Each row below holds a small network's activations on one input, seen along a few directions.
In each table, some parts of the input vary, and every possible input appears once, in random order.
Descriptions start from the smaller parts, as in this example, which fits no table here: one of 8 places around a ring, together with either a single point or (one of 2 separate values, together with one of 4 places along a line) or one of 9 places around a ring.
Shared parts are said once, and a part with two or three values counts as separate values.
In the rows, 128 means zero.

Other details of the inputs shift rows strongly along two fixed directions, in all tables alike. That doesn't count.

Rows:
r1: [104  33 115 204 127 136 101 112 214 106 183  88 153]
r2: [129 103 141  98 132  74  94 117 143 155 144 118  96]
r3: [122  97 148 125 147 100 105  87 103 163 160 103 118]
r4: [111  95 148 110 137 111  89  96 118 164 153 106 119]
r5: [116 101 144 104 110  85  96 118 127 175 152 110  97]
r6: [132 105 141 124 130  89 115 117 113 175 156 108  90]
r7: [126 171 131 120 122 155 145 123  96 120 100 124 135]
r8: [129 159 115 113 130 131 138 139 113 109  91 159 127]
r9: [127 162 130 116 106 146 152 160 113 136  98 141 127]
r10: [146 165 121 116 125 151 134 128 104 103 116 144 133]
r11: [104  99 147 109 133 105  87  88 126 165 157 104 116]
r12: [147 166 125 124 144 144 149 128  99 109 121 158 137]
r13: [135 178 131 122 100 139 152 153 105 130  94 133 119]
r14: [105  83  94 205 123 189 153 155 208  77 133 126 195]
r15: [139 169 118 100 132 151 134 133 108 108 112 157 131]
r16: [140 106 141 112 128  72  96 115 135 146 144 107  94]
r17: [141 157 126 109 128 130 150 158 126 118  92 147 124]
r18: [153 164 125 124 136 119 166 147 110 117  98 147 119]
r19: [117  95 101 190 121 206 149 146 199  79 152 129 200]
r20: [137 153 116 136 150 128 154 140 102 106 104 150 130]
Each input here is: one of 4 places along a line, together with one of 5 places around a ring.
Question: A walk changes only the place on the ring of 5. It starts at r11 and steps to r15. List the rest of the walk in order.
Answer: r8, r2, r5
Question: Change only the place on the line of 4 in r11. List by row number the other rows that result.
Answer: r3, r4, r7

Rows:
r21: [ 66  13 122 198 124 169 102 102 218 143 193  82 189]
r22: [164 183 137  83 159  96 136 105  64 127 115 155 101]
r23: [155 182 127 105 153 124 138 119  91 102  97 143 122]
r24: [ 90 126 111 174 111 205 157 133 165  95  96 125 192]
r25: [120 181 141 100 137 152 156 126  61 150  86 152 136]
r26: [131 184 122  92 123 154 116 122  87 104 100 153 129]
r27: [145 171 129 105 146  84 142 147  84 128  69 145  89]
r28: [152 183 133  92 142 120 121 103  45 134 127 152 104]
r29: [116 148 115 165  67 193 175 174 189 102  94 114 164]
r30: [115  16 126 187 144 136 102  98 218 124 219  89 173]
r31: [131 167 125  83 137 103 142 163  98 137  71 171 107]
r32: [146 161 121 123 145  98 166 150  96 125  86 157 103]
r33: [148 180 117  88 128 124 138 164 106 109  95 173 115]
r34: [112  56 143  91 149  25  46 101 143 177 153 102  63]
r35: [128 128  97 169 107 176 154 169 193  60 110 145 170]
r36: [134 178 132  73 129 142 110 121  67 132 116 160 119]
r37: [126  83 147 101 147  96  63  78  97 172 198 111 102]
r38: [139  63 141 109 149  61  69 109 136 168 193 113  88]
r39: [160 168 127 102 145  95 122 137  91 117 104 144  88]
r40: [105  29 139 189  86 135 120 132 219 167 205  63 148]
r41: [110  76 154 104  97  81  80 118 153 198 176  84  90]
r42: [127 142 104 189 116 207 161 133 148  65 127 126 185]
r43: [131  75 167 108 110  40  79  93 120 212 195  68  58]
r44: [124  81 162 119 105  60  77 101 137 192 173  60  70]
r45: [107 128 115 190 128 194 183 124 138 106 116 126 180]
r46: [103 135 117 190 123 199 172 129 145  95  99 115 182]
r47: [121 111 107 185 125 168 189 178 177  99 104 145 174]
r48: [167 180 128  97 139  91 142 139  74 121 111 163  90]
r49: [143 179 130  73 145 126 129 130  94 120 101 164 126]
r50: [124 135 105 158 123 187 153 140 185  61 111 139 186]
Question: Changing only one part turns r21 into r24. The same change can be made to r36. Which row results?
Answer: r26
Question: What is each input in this table made of?
Answer: one of 5 places around a ring, together with either a single point or one of 5 places along a line
Question: List by row number the other rows that have the place on the ring of 5 in common with r47.
Answer: r25, r30, r37, r38, r40
Question: List by row number the other rows that have the place on the ring of 5 in common with r22.
Answer: r28, r32, r43, r45, r48
Question: A walk changes only the place on the line of 5. It starts at r27 and steps to r39. List the rest of the walk in order.
Answer: r23, r42, r46

Rows:
r51: [114 139 131 124 136 150 130 112 103 134 120 132 143]
r52: [118  75 110 196 129 158 142 130 199  93 154 109 169]
r53: [125  88 145  90 147  76  61  86 110 165 177 114  94]
r54: [125 126 124 135 115 148 123 127 151 114 136 120 142]
r55: [122  87 143  92 155  72  63  86 111 161 169 118  95]
r56: [127 138 128 117 123 122 136 144 130 131 108 137 124]
r57: [139 140 123 125 143 131 133 124 110 118 130 144 131]
r58: [133 137 122 123 147 131 132 124 113 116 122 147 134]
r59: [133 161 138  86 114 116 124 141 107 147 108 138 107]
r60: [125  89 146  97 130  66  69 103 122 169 167 104  81]
r61: [133 160 124 112 124 126 138 145 111 120  96 145 119]
r62: [146 156 135 102 131 101 139 141  99 143 109 141 101]
r63: [120 100 114 173 115 166 138 133 184  96 145 114 165]
r64: [137 151 128 116 131 116 148 147 116 130 102 144 118]
r65: [125  90 112 184 119 149 145 142 180 106 150 114 153]
r66: [120 162 127 136 123 163 155 128 112 117  96 131 147]
r67: [127  85 144 106 144  56  77 102 119 167 161 109  78]
r68: [102 110 116 184 108 184 160 140 167 112 122 113 172]
r69: [132 141 125 121 132 126 127 128 125 115 114 134 127]
r70: [114 138 137 124 118 136 141 131 116 150 108 122 129]
r71: [102  30 131 156 129 123  67  90 191 142 212  89 144]
r72: [113  99 115 170 101 169 135 144 188 107 145 112 162]
r73: [130 135 127 122 130 120 140 146 131 130 108 136 124]
r74: [136 152 129  97 151 116 120 121  91 127 111 153 117]
r75: [135 144 130 129 133 146 138 118 103 126 136 134 138]
r76: [138 153 133 127 117 131 144 134 104 135 122 127 119]
r77: [134 140 124 125 139 124 131 129 124 113 112 135 127]
r78: [124 115 126 138 113 137 135 144 158 128 133 122 138]
r79: [144 145 125 128 135 122 137 128 117 116 122 134 122]
r80: [148 189 130 119 122 149 162 135  87 116  98 142 129]
r81: [144 185 133 116 113 144 171 152  93 132  93 144 125]
r82: [131 136 123 127 131 122 134 141 126 121 110 137 121]
Question: Changing only one part turns r60 into r78. The same change can be made to r82. Which row results?
Answer: r73
Question: What is each input in this table made of?
Answer: one of 4 places along a line, together with either one of 2 separate values or one of 6 places along a line
Question: Change only the place on the line of 4 in r75. List by row number the other rows that result.
Answer: r76, r80, r81

Rows:
r83: [118 124 154 108 130  85 120 114  85 189 124 107  90]
r84: [142 131 138  83 140  69  90 122 109 150 132 132  78]
r85: [108  88 128 169 142 152 123  88 134 129 165 104 157]
r86: [102  86 129 142 115 151 103 112 168 129 157 108 154]
r87: [122 135 150  80 112  83  99 120 100 178 121 114  80]
r88: [125  85 118 145 133 130 103 127 179 105 158 119 143]
r89: [110 129 149  82 126  95  91 111  97 176 123 124  93]
r90: [150 176  98 142 112 183 171 177 151  61  91 167 165]
r91: [140 137 156 105 123  77 119 113  83 179 137 104  79]
r92: [ 95  81 131 156 103 143 124 136 179 148 140  99 143]
r93: [128 133 155 102 127  77 120 112  80 186 128 106  82]
r94: [118 131 150  95 161 100  99  77  53 169 135 125 105]
r95: [121  95 129 168 140 152 122  91 132 124 174 102 152]
r96: [119 138 147  69 122  98  80 106  95 162 126 126  94]
r97: [146 220 121  77 131 124 159 164  74 112  49 178 108]
r98: [131 183 114 137 104 206 168 157 135  83  94 150 174]
r99: [ 96  76 134 170 108 140 138 133 173 152 143  93 144]
r100: [116  76 122 172 122 115 140 142 186 130 140 106 134]
r101: [149 235 134  72 109 144 157 154  60 126  62 164 109]
r102: [116  82 116 151 144 130 113 114 169 114 153 123 149]
r103: [104  76 119 143 141 132 102 125 176 118 145 124 150]
r104: [107  72 116 166 157 139 117 109 162 112 151 122 159]
r105: [133  85 117 149 128 132 106 129 179 100 168 125 144]
r106: [128  88 118 151 141 130 112 117 168 107 161 121 145]
r107: [134  83 124 180 129 109 145 138 171 128 152 102 129]
r108: [127 170 103 141 123 185 171 166 148  68  76 167 175]
r109: [158 233 128  65 106 150 146 152  60 114  75 170 114]
r110: [124 132 154  92 118  80 114 119  94 183 123 109  81]
r111: [128 162 109 176 124 169 211 179 138  97  64 151 161]
r112: [129  93 132 164  99 130 138 136 165 142 165  94 131]
r113: [132 168  99 163 141 192 184 150 132  66  82 165 181]
r114: [135  85 115 155 138 133 116 120 172 102 174 123 147]
r115: [142 181 109 154 107 210 181 151 132  79 111 153 181]
r116: [142 144 147  77 118  86  91 113  90 165 147 123  80]
r117: [130 167 104 155 106 174 192 187 161  83  66 154 160]
r118: [131  83 123 168 121 111 138 144 182 127 148 104 127]
r119: [134 125 137 102 175  78 101  86  71 142 136 136  97]
r120: [134 184 113 146 111 208 178 147 126  84  97 150 180]
r121: [127 119 137 102 181  83 101  89  72 149 131 138 101]
r122: [155 127 141  99 132  59 116 133 108 156 138 125  73]
r123: [137 215 119  70 135 137 148 162  76 107  42 186 120]
r124: [133  91 133 179 107 130 146 130 157 142 171  91 134]
r125: [123 118 139  90 137  71 102 135 118 163 112 129  84]
r126: [120 121 137  86 147  75  94 124 110 158 118 136  90]
r127: [123 164 102 146 138 188 179 157 139  78  77 168 179]
r128: [119 137 146  79 122  91  92 111  94 171 127 120  89]
r129: [128  83 116 165 151 135 115 109 162 102 166 117 150]
r130: [134  88 116 151 124 118 115 138 178 113 165 119 130]
r131: [134 141 152  82 110  85 100 123 101 172 130 113  78]
r132: [126 118 142  99 142  63 116 133 108 170 113 124  84]
r133: [116 176 112 153 127 214 182 140 112  93  80 154 188]
r134: [132 143 147  69 119  97  79 107  95 156 136 123  89]
r135: [119  91 134 167 100 133 138 135 171 144 155  89 135]
r136: [138  85 115 166 145 133 117 112 160 101 174 122 148]
r137: [145 141 145  90 141 101  93  88  71 150 161 124 100]
r138: [138  85 117 173 155 129 124 102 146 102 178 121 144]
r139: [157 230 132  68 113 152 146 146  60 114  81 171 118]
r140: [ 94  83 129 141 121 153 103 114 166 135 152 110 156]
r141: [142  81 122 181 127 109 145 138 171 126 165 104 125]
r142: [128  85 121 155 116 115 123 146 188 122 146 108 127]
r143: [ 93  82 126 144 112 155 103 121 172 134 146 109 154]
r144: [105  85 127 163 132 156 116  95 150 126 163 105 161]
r145: [160 230 133  80  96 140 169 167  70 127  68 161 104]
r146: [130  85 118 173 160 131 124 102 147 106 167 117 146]
r147: [141 132 135  75 139  77  79 119 110 138 131 136  86]
r148: [148 146 147  94 151  95 100  80  53 154 160 125  95]
r149: [119  73 124 183 132 110 145 135 175 132 146 102 133]
r150: [117  91 128 166 130 159 115 100 152 119 174 103 159]
r151: [128 127 135  76 141  78  81 118 110 142 121 138  92]
r152: [120 177 112 148 112 209 180 145 130  90  88 153 184]
r153: [170 221 122  84 115 121 169 179  83 108  61 175  98]
r154: [113 172 113 147 118 212 179 146 127  96  82 155 188]
Question: What is each input in this table made of?
Answer: one of 2 separate values, together with one of 4 places along a line, together with one of 9 places along a line
Question: Changing only the choice among 2 separate values turns r100 into r110. The same change can be made to r111. Which row results?
Answer: r83
Question: Changing only the choice among 2 separate values turns r104 into r133. The same change can be made to r108. Which row results?
Answer: r86
Question: Change only the choice among 2 separate values in r85. List by row number the other rows that result.
Answer: r119
Question: Change only the place on the line of 4 in r88. List by row number the other rows that result.
Answer: r103, r105, r108
Question: Change only the choice among 2 separate values in r89. List by row number the other rows that result.
Answer: r126
